Each row below holds a small network's activations on one input, seen along a few directions.
Each table varies a few parts of the input and shows all the possible inputs, shuffled.
A made-up example of a description, with smaller parts first: ring(8) and (point or line(9) or (values(3) and line(6))).
Shared parts are said once, and a part with two or three values counts as separate values.
In the rows, zero is written as 128.

A family of inputs:
r1: [183 153  89 160 178 186 125 111 178 107  34 129]
r2: [113 100 143  83 135  95  95 102  76 144 163 189]
r3: [147  81 145 192  67 104 135 145  17  94 157 148]
r4: [152 132  94 110 182 203 182 112 162 137 120  85]
r5: [106 137 132 122 191 134 175 186 182 190 115  95]
r6: [152  49 113  80  86 145 123  99 122 165  99 116]
r7: [112  60 107  90 135  96  62 175 115 207 132 102]
r8: [169  84 140 156  71 189  58  92 158 165  65 148]
r9: [138 213 135 105 158 126 180 129 150 130 173 148]
r10: [154 182 167 169 120 154 186 199  71  48 140  93]
r11: [ 78 208 123 137 121  70 140 131 204  53 184 145]
r12: [ 33 137 149 133  93  32  75  56 101  96 153 139]
What do these inputs look like to the network? -> values(2) and (point or line(5))
Which other rows agree with r4 in the values(2) part? List them by row number. -> r1, r5, r9, r10, r11
Change only the values(2) part in r5. List by row number the other rows that result. -> r7
Change only the values(2) part in r9. List by row number the other rows that result. -> r2

A family of inputs:
r13: [131 130 132 105 158 139 126 154 140 177 102 129]
r14: [109 148 149 131 106  84 157 108  66 102 189 154]
r15: [160  69 109 100 115 147 112 124  73 161 136 132]
r16: [122 174 161 123 138 108 179 173 119 112 186 120]
r17: [ 99 123 170 175  61  77 127 131  50 100 173 146]
r18: [141 179 123 153 163 131 202 181 147  89 155 116]
r19: [190 108 116 135 137 237 171 124 153 134  59  91]
r20: [ 91 144 143 124 122  84 117  87  79  88 168 149]
r21: [145 102 116  96 145 168 150 168 117 174 109 102]
r22: [161 190 125 151 129 156 189 150 147  59 124 151]
r23: [103 180 148 119 148 110 137 155 125 104 168 111]
r24: [ 83 120 166 167  76  73  86 111  62  84 153 140]
r25: [141 169 103 127 123 149 135 109 184 110 103 116]
r26: [152 148 113 131 129 177 124  93 190 146  90 128]
r27: [168  36 130 136  74 126  76 146  61 147 121 125]
r28: [100  88 124  98 117  96  82  77 124 157 151 174]
r29: [108 158  96 124 162 113 149 138 186 130 118  97]
r30: [153 201 116 149 142 164 141 132 150  58 113 134]
r31: [154 133 109 141 180 176 150 148 167 162  77  98]
r32: [182 141 126 144 142 209 141 114 173 141  59 112]
r33: [ 86 105 129  89 111  72 103  75 119 121 162 145]
r34: [100 128 126  94 143 119 112 136 167 176 134 140]
r35: [162 104  96 131 170 207 178 164 144 157  84  73]
r36: [145  63 149 147  91  95  57 120  80 147 109 153]
r37: [107  59 145 138  75  82  48 101 110 144 140 167]
r38: [122 188 113 151 178 135 158 159 152  83 137 105]
r39: [ 90 145 129  86 135  95 129 139 162 142 149 111]
r40: [119 138  99 130 167 145 135 133 192 164 106 118]
r41: [135  93 127 111 133 113  93  96  95 160 121 162]
r42: [ 82  76 151 131  71  54  74  96 106 110 143 143]
What do these inputs look like to the network? -> line(5) and line(6)
The inputs of r37 and r36 match in every part but the line(6) part. If r40 is changed in the same way as r37 into r36, which row does it become? -> r31
Change only the line(6) part in r33. List by row number the other rows that result. -> r14, r15, r20, r28, r41

A family of inputs:
r43: [111 134 112 132 154 144 109 115 169 152  90 109]
r44: [112 169 147 170 105 109 140 140 115  59 162 118]
r45: [152 153 120 151 147 153 145 152 141 126  95 117]
r46: [182 137 125 153 137 187 145 136 157 127  94 134]
r47: [158 144 126 165 140 160 139 154 145 101  96 126]
r48: [151 110 116 104 150 183 149 147 155 168 111 112]
r49: [154  28 124 133  65 147  89  97 101 174 102 121]
r50: [141 138 121 135 154 153 153 168 127 147 107 110]
r51: [110 129 116 111 156 117 119  91 152 135 121 130]
r52: [119 167 136 133 113 121 154 118 118  84 138 136]
r53: [136  42 136 120  90 102  71  97  69 154 123 145]
r54: [143 150 123 129 149 136 160 131 123 104 125 117]
r55: [125 121 106 100 144 111 116 123 150 133 132 127]
r56: [124 117 115 122 154 156 140 164 139 157 113 110]
r57: [101 161 153 138 123  88 158 155 103 101 173 109]
r58: [114  78 171 133  86  74  45 121  53 147 163 163]
r59: [113 142 117 110 112  97 108 108 140 124 153 158]
r60: [126 118 112 109 156 138 142 130 111 145 151 118]
r61: [105 135 134 104 125 115 146 123 117 121 160 152]
r62: [130 162 130 157 105 142 140 113 114  64 138 138]
r63: [150 122 106 103 134 168 113 130 179 162 101 104]
r64: [ 92 143 149 128 127  84 139 149 116 122 184 129]
r65: [132 130 124 106 149 169 123  99 188 156  84 105]
r66: [176 142 122 133 147 177 155 136 156 146  90 126]
r67: [139 137 120 118 155 135 162 139 104 128 139 113]
r68: [168 128 120 118 154 177 161 151 141 161 103 119]
r69: [149 144 124 147 142 147 149 128 122  80 123 125]
r70: [ 79 149 143 132 131  68 120 113 150 122 157 150]
r71: [ 96 147 128 117 127 100 117  81 147 122 138 164]
r72: [124 122 105 117 142 135 110 154 170 148  98 109]
r73: [ 91 144 138 121 121  62 116 142 146 119 169 144]
r74: [129  28 127 142  79 119  77 115  89 158  97 125]
r75: [117 154 133 120 121 119 158 126 100 107 151 130]
r76: [125  78 152 120  75  95  59  93  55 143 137 176]
r77: [107 177 149 152 111  93 154 143 117  81 162 113]
What do these inputs look like to the network? -> line(5) and (point or line(6))
The inputs of r62 and r46 match in every part but the line(5) part. If r71 is changed in the same way as r62 into r46, which row does it become? -> r65
Start at r69 and move only the line(6) part, one step at a time. The first step leads to r54. Which rows follow, in order? -> r67, r60, r55, r51
Start at r58 and move only the line(5) part, one step at a time. The first step leads to r76. Which rows follow, in order? -> r53, r74, r49
Which other rows agree with r44 in the line(5) part? List them by row number. -> r57, r58, r64, r70, r73, r77

A family of inputs:
r78: [164 205 103 158 190 205 212 188 204 102  84  74]
r79: [103 166 126 120 113 104 124 100 161  91 147 135]
r80: [ 87 133 125 103 157  96 153 131 132 137 165 114]
r81: [115 167 150 152 109  88 122 110 109  57 149 156]
r82: [105 151 147 150 111  91 127 138  72  81 178 147]
r83: [139  92 112 130 104 139  84  90 151 145 107 143]
r84: [114 135 146 128 118  84 152 161  85 124 186 141]
r85: [141  67 149 116  99 125 110 155  80 162 135 126]
r86: [126  81 108  92 144 120 105 137 123 178 115 115]
r87: [205 158  96 126 184 247 199 154 172 139  63  96]
r88: [138  74 145 148  82 130  97 119  65 131 125 124]
r89: [128 105 116 105 149 128  80 109 169 187 102 140]
r90: [146  91 139 159  83 128  98  88  95 117  99 148]
r91: [ 83 167 129 102 149 107 128 113 175 144 137 133]
What do these inputs look like to the network? -> values(2) and (point or ring(6))
The inputs of r81 and r90 match in every part but the values(2) part. If r79 is changed in the same way as r81 into r90, which row does it become? -> r83
Change only the values(2) part in r82. List by row number the other rows that result. -> r88
